These are the activations of a small neural network, seen along a few directions. Each row is one input.
In each table, some parts of the input vary, and every possible input appears once, in random order.
A made-up example of a description, with smaller parts first: line(6) and (point or ring(11) or (values(2) and ring(8))).
Shared parts are said once, and a part with two or three values counts as separate values.

A family of inputs:
r1: [-11  56  17  11 -28  -2 -12   2 -70  38  34 -34   1 -67 -23 -11  55 -81]
r2: [ -2  -1 -18  -9  46  59 -23  37 -24  21 -43   3 -34  39   2   7  33   1]
r3: [ -7  19  28  19 -17  43  25  11  17   4   3  33  32 -37  -3   3 -26   4]
r4: [  6 -21   3  18 -27 -26  34  -3  38   5  28  15  29 -18  21   4 -12  34]
r5: [-33  13  -3  21 -17 -74 -21 -16 -29  38  66 -60   2 -48   6 -25  59 -63]
r6: [  8 -20  -6 -13  -2 -29 -22 -12  33 -19  12   1 -32  20   0   9  -6  18]
r7: [  6   2  26  17  -5  33  22  -7 -15  -6   6  39  10  -8 -22   9 -26  -6]
r8: [-18 -32 -37 -15  19  -1 -14  26  15   0 -15 -28 -29  66  20   5  49  27]
r9: [  5  25  -1 -34  25  50 -21  -5  -2   3 -27   8 -20  11   1  15   7   5]
r10: [  4   0 -20 -13  23  50 -21   9 -12   5 -37   8 -14  43 -14  12  23 -14]
r11: [  3   9  18 -10   5  33  -4   1 -11  -8   6  24  -3  -7 -13  24 -37 -11]
r12: [  3  18  -2 -24  15  43 -12 -19  -9  -5 -10  13 -21   1 -18  11 -17   5]
r13: [ -2 -14 -18 -40  15 -22 -13  -8  35 -27  -9 -16 -28  33   9  -7  18  14]
r14: [ -7 -12 -39 -10  27 -28 -16  18  17   2 -20 -13 -36  45  20  -4  13  13]
r15: [  6 -25   7   6 -15 -45  17   8  13  -4  24  21  -2   1   5  -8 -40  11]
r16: [  3 -26   1 -19  -7 -36   8 -16  15 -23  24   7  -8  16   7  13 -16  17]
r17: [ 26 -21   8  43 -37 -55  34 -12  16 -14  -5 -26  81 -33   7 -32 -40  14]
r18: [ 10  30  35  52 -21   7  41 -15 -27 -10 -38   5  72 -56  -6 -26 -40  10]
What is each input in this table made of?
> values(2) and (point or line(8))
Changing only the values(2) part turns r5 into r1. The same change can be made to r16. Which row results?
> r11

A family of inputs:
r19: [-22   7 -11   1  12  31 -29   6 -26  23 -38 -25  -8   7   0  -8  58 -17]
r20: [  9 -10  -3  -7   8  33  10  21  12 -14 -56  24  15  38   6  -2 -11  51]
r21: [ -9  32  46  55 -57 -49  35 -23 -44  15  52 -31  89 -98 -17 -34 -16 -56]
r22: [  1  33   3 -40  -9   3 -29   1 -33   4  27   0 -40   2 -22  19  23 -45]
r23: [ 11  -2   3   0  24  68  10  24  24  -9 -27  40  -6  25  -2  23 -38  27]
r24: [ -5 -28 -16 -26   4 -38  12  -5  37  -8  14  28 -21  36  20   3 -23  44]
r25: [  3 -11   4 -19   2  21 -24 -19  43 -19 -13  32 -25  21   1  30 -51  24]
r26: [ 30  -6  48  61 -53 -37  71 -39   0 -24  24  18  91 -85  -5 -20 -64  13]
r27: [ -1  10 -36   1  11 -43 -13  17 -14  18  -5 -51 -23  13  13 -18  54 -23]
r28: [ -4  18   5  -6  26  61 -26  23 -35  15   6   0 -20   1 -15  28  34 -44]
r29: [ 19 -22 -27  -5  23 -27   5   7  30 -20 -25 -12  -1  39  13 -17 -17  48]
r30: [-33 -20 -17 -16   9 -23 -22 -11   5  18  40 -23 -50   1   8  -5  51 -20]
Changing only one part turns r22 into r25. The same change can be made to r28. Which row results?
> r23
What is each input in this table made of?
> values(2) and (point or ring(5))
Change only the values(2) part in r26. List by row number the other rows that result.
> r21

A family of inputs:
r31: [-29   0  -4  22  -1   2  10  13 -14  25 -20 -14  36 -28   3 -23  36  -9]
r32: [  3  34  23 -21 -17  13 -14  -1 -34  11   8   2  -3 -20 -23  -3   0 -43]
r33: [-13  26   6  13  -6  28  19   7 -17  19  31  19 -22 -27 -13  13  11 -46]
r34: [  2  -2   3 -15 -20 -58  -7  -8 -13   5  30 -23  15  -6  -8 -11  17 -26]
r35: [ 14 -17 -21  33   9  27  32  22  20  14 -13  20  26   8  27  -6 -18  32]
r36: [ 31 -19  -8 -12  -5 -48 -16 -16  23 -30   6  -9  14  16  -4  14 -44  24]
r37: [-10  43  12   2   2   3 -30 -30 -33   7  -5  -6 -17 -27 -20  -1 -21 -44]
r38: [-29  20  21  -8 -28  22   0   7 -28  12  10  17 -12 -33   0  10  10 -38]
r39: [ 21 -25   6 -21  -9 -43   1  -5  21 -22   9  14  17  28   3   5 -27  25]
r40: [-11  17  -8  -8  -4 -63  -8 -24  -3 -10  18 -44  -1 -18 -12 -13   0 -25]
r41: [ 10  14 -15  31  -3 -11  -7 -15 -32  12 -37 -44  23 -20  -1 -16   7 -16]
r42: [-11  -4  22  -7 -11  37  -4  -3   9   0  -7  55 -13  -1 -11  19 -25  21]
r43: [-25  -7   4   6 -41 -36   7 -13   5  11  46 -19  -3 -14  13 -15  27 -13]
r44: [-30   8 -44 -42  52  17 -59  18 -23  38 -13 -40 -84  65  11   2  80 -18]
r45: [ 25  13  26 -30  -7  32  -5  -4   2 -15 -10  31  -3   6 -17  15 -34  13]
r46: [ 12  -4  -3  11  13   7   5   5  17 -17 -46  12  39  11   0 -10 -10  38]
r47: [-12  -8 -10  12  -3 -32  13  -6   6  30  66 -13 -16 -24  22 -21  10 -21]
r48: [  1 -16  10  25 -15  27  20  19  18 -13 -20  10  41  18  13 -13  -4  46]
r49: [ -5 -27 -51 -56  62  39 -58  25  23  -4 -39  -4 -85  83  17  20  47  23]
r50: [  5  -5   9   3  12  49  20   8  16   0  21  42 -18   1 -13  21 -29   6]
r51: [ -9   6 -20  34  15  11  43  19  -6  20   2 -20  25 -28   5 -13  36 -22]
r52: [  5  19  16  15   1  -7   2   6 -32   5 -22 -26  34 -18  -2 -26  34  -8]
r53: [-10 -37  13  -6 -21 -29  15  -1  32 -22  11  21  -8   7  31   9 -20  31]
r54: [ 25   4  12 -10   8  28 -21 -28  -4 -29 -14  15  -7   2 -25  30 -42   8]
r55: [  0 -31  -4   8   7 -24  50   7  38 -16  33  17 -13  18   3  15 -19  23]
r56: [ 40   0   4  20   8   8  -7  -4   8 -29 -42 -15  34   1   1   0 -22  38]
What is each input in this table made of?
> values(2) and (point or (values(3) and line(4)))
Changing only the values(2) part turns r33 into r50. The same change can be made to r43. Which row results?
> r53
Change only the values(3) part in r35. List by row number the other rows that result.
> r50, r55
Change only the values(3) part in r47. List by row number the other rows that result.
> r33, r51

A family of inputs:
r57: [ -4   5   7 -10   1 -15 -33 -28   6 -15  16  -1 -31  -5  -7  18 -11 -21]
r58: [  9 -20 -19 -20  21 -10   2  20  16   0 -16 -18   6  37  27  -2  14  33]
r59: [ -9  -2 -22  20   3 -35  -6   8  -6  19   1 -20  11   7  20  -8  40   5]
r60: [  9   9  10  -5   5  53   4  10 -12  -1 -31  26   9  -2  -5  13  -5  10]
r61: [ -9  18   5 -14 -13 -33   0  -3 -12   4  51 -14 -18 -23 -12 -11  17 -40]
r62: [-27 -13 -13  32  21 -33  -2   9 -13  11   3 -30   6  -8   7 -30  40 -16]
r63: [  6  10   5   0  18  57   5  15  12   1 -33  39   3  27  -9  12 -30   6]
r64: [  8  14  14  -6 -10  39 -10  -8 -17   2 -38   4  15 -25 -11   5  -8 -16]
r65: [  2  30  14   7 -11  34   4  -6 -27  15  -4   3  23 -29 -13  -6  18 -19]
r66: [  3 -25 -25  -4  16   4  -5  26  38 -12 -30   1 -17  46   9  -8   3  43]
r67: [-15  10   8 -13 -20 -28  -5 -10 -10   2  40  10 -23  -4 -12   1  14 -27]
r68: [  9   6   3 -15  14   2 -12  -7   8 -17  39   4 -32  20   1  32 -17   9]
r69: [ 26 -27  26  44 -48 -53  61 -24  32 -24  16  16  76 -44   6 -20 -78  40]
r70: [ -2  15  14  19   1  31   9   4 -33  18  -1  -9  27 -43  -9  -6  19 -36]
r71: [-13 -21 -16   5   2 -27 -12  -4  -9   0 -38 -31  -9  19  10 -12   9   9]
r72: [  6  -9 -10 -40   0  15   0  -3  28  -4  24  20 -47  25  -2  21 -26  20]
What is each input in this table made of?
> point or (values(3) and line(5))
Change only the values(3) part in r60. List by row number the other rows that result.
> r58, r68

A family of inputs:
r73: [-21  15  -7  25  -3  -8  -5  13 -15  27  14 -24   3 -21   0 -15  36 -19]
r74: [  9 -12 -19 -11   5 -35   3 -17  22  -3  -2 -27 -16  12  12 -16  -6  11]
r75: [-12   0  14  -5 -18  20  11 -11 -26   1  31  18  -2 -24 -15   5  12 -11]
r76: [ 22   1  -3  10  22   1  12  24  12  -9 -21   6  21   9   2  -8 -27  19]
r77: [  2  17 -20   7  18 -21 -16   4 -21  12   8 -27  -1  -3  -8 -17  17 -25]
r78: [ -5 -19  12 -20  -9 -24   7 -17  11 -14  16  25 -11   0  -1  22 -19  16]
r79: [ 21 -13  -6   8  11   2 -11  -9  27 -17 -29   8  20  14   4  -7 -37  27]
r80: [  8  -5 -18   3  21 -33  12   6  11   4  11 -26  -7   9  15 -15   4   5]
r81: [ 10 -23   6  17 -11  12  19   8   8   1 -29  22  28   9   4 -12   1  24]
r82: [ -4   4  10  31   5  32  13  12  -9  24 -29   5  26 -16  -9  -8   2 -17]
r83: [  4   8 -19  -7   4 -17 -18 -23  -6  -7  -3 -34 -13  -8  -2 -13  12 -22]
r84: [ -3  13  22 -12 -26  -3 -18 -23 -20 -14  24   9  -2 -16  -3  25  -8 -13]
r85: [ 17   4   2  -1   0 -13  13  10  20  -3  30  18  -7  -5  -7  11 -25  -2]
r86: [-12  11  14  12 -16  25   4  10  -8  21  41   9   8 -28  -3  12  -1 -31]
r87: [ -4 -15  -6  -5  -8 -49  -2 -18   3  -3  -5 -11 -11  16  12  -7  15  16]
r88: [ -3   6  13   7 -12  23   7  15 -27   1 -35   9  27 -15 -13 -12   8  -7]
r89: [  3 -16   1 -16   6 -14  -6 -12  25 -22  26  12  -9   0 -10  15 -41  14]
r90: [ 21  31  -4  12  11  21   3  17 -19  -5 -23  -5  18 -16 -11  -4 -10  -7]
r91: [  6   3  14   2 -19 -10   6  -6  14 -18 -31   8  19  22  16   9 -15  31]
r92: [  3 -10   7  40  -4  17  20  23  19   9 -17  11  25  -4   9  -4  -7  22]
r93: [-13 -21 -24 -41  43  42 -32  33  27  -3 -21  18 -70  77   6  30  25  27]
r94: [ 13  25   3   0   5  10   9 -10 -12   2  29  13 -14 -23 -14   1 -13 -27]
r95: [  4  13  16 -14  -2   9 -20 -26  -3 -16  30  -7  -5 -10 -20  12 -32 -17]
r96: [ -9  21  17 -10  -6   8  -4 -21 -16 -13 -36  -3  24   6   0   7  -8   2]
r97: [ -8 -18  13  -5 -24  -3  15  10   6  -4  33  23   4  -6  -7  13  -1  14]
r98: [-16 -13 -17  15   1 -19  25  11  15  21   9 -16  -5  -8  24 -19  19   3]
r99: [-14 -20  -4  -1 -10 -30   5  12   4   6   5 -11   7   9  13 -20  23   8]
r100: [-12   8 -21 -46  44  59 -56  30  -7   8 -27  15 -68  60  -3  28  38  -7]
r101: [-11   1   0  -5 -12  -9   5  -6 -26  20   1 -23   2 -12   3 -21  41 -16]
r102: [ -8 -16   3   7  -9  12  34   3  18  12  41  17   0 -16  14  10 -14   0]
r103: [ 20   8   1  15   6  20 -14 -21  -7 -14 -37  -6  11  -4 -17  -6 -23  -2]
r104: [ -9  11  -1 -12 -11 -28 -21 -18 -20  -3  -4 -25  -3  -9   8   1  32 -15]
What is each input in this table made of?
> values(2) and (point or (values(3) and ring(5)))
Changing only the values(2) part turns r93 into r100. The same change can be made to r85. Which row results?
> r94
Start at r96 and move only the ring(5) part, one step at a time. The first step leads to r103. Which rows follow, in order?
> r90, r82, r88
Change only the values(2) part in r82. List by row number the other rows that result.
> r92
Change only the values(3) part in r98. List by row number the other rows that result.
> r92, r102
